A small network was trained on made-up records. Each row is its average activation on records with the value named, seen along a few directions.
Values that are neighbours, or in one group, have similar rows; names and order tell nothing.
In the rows, zero is written as 500.
Random noise pushes rows far along 4 fixed directions. That doesn't count. These rows show it; they differ only by the noise:
[621 350 579 334 425 533 490 526 306 634 707 584 552 606]
[534 495 606 318 545 323 596 482 343 377 737 526 461 592]
[586 303 506 493 437 639 454 634 473 650 428 489 552 472]
[527 437 456 338 622 263 360 324 416 490 352 687 384 529]
[585 642 435 542 497 508 282 501 317 708 529 657 353 520]
[617 113 572 187 468 445 486 403 374 596 525 642 618 613]


Dukaz, 12 values:
h5: [410 734 382 689 711 258 282 256 664 347 367 514 457 388]
h2: [338 212 369 323 605 402 466 244 806 488  50 599 686 484]
h12: [523 614 521 589 480 591 525 622 432 650 680 339 627 556]
h4: [524 370 546 429 544 434 440 422 501 287 446 530 365 440]
h1: [418 593 447 571 450 608 634 548 576 527 457 443 609 536]
h11: [483 723 490 575 403 518 615 533 458 546 591 537 443 593]
h9: [503 362 508 295 519 336 494 240 507 389 398 819 365 454]
h10: [514 335 435 611 484 775 447 684 571 681 255 305 601 433]
h6: [403 836 409 510 605 259 535 266 436 303 401 673 182 511]
h8: [542 312 564 461 365 673 626 618 531 582 727 278 838 521]
h7: [433 801 525 753 629 391 502 630 546 282 359 364 253 410]
h3: [475 390 541 386 438 470 442 297 627 490 607 613 605 543]
The values of Dukaz form a 2 by 6 grid.
- Which values are neighbours of h8? Give them in the order they are listed. => h5, h2, h12
- Which values are neighbours of h7? Give them in the order they are listed. => h4, h10, h6
A value of Dukaz combines one of 2 hidden first parts with one of 6 second parts; all combinations occur once.
- Changing only the second part turns h11 into h9. h10 has the same second part as h11; what does that change turn h10 into? => h4
- Changing only the second part turns h6 into h1. h7 has the same second part as h6; what does that change turn h7 into? => h12
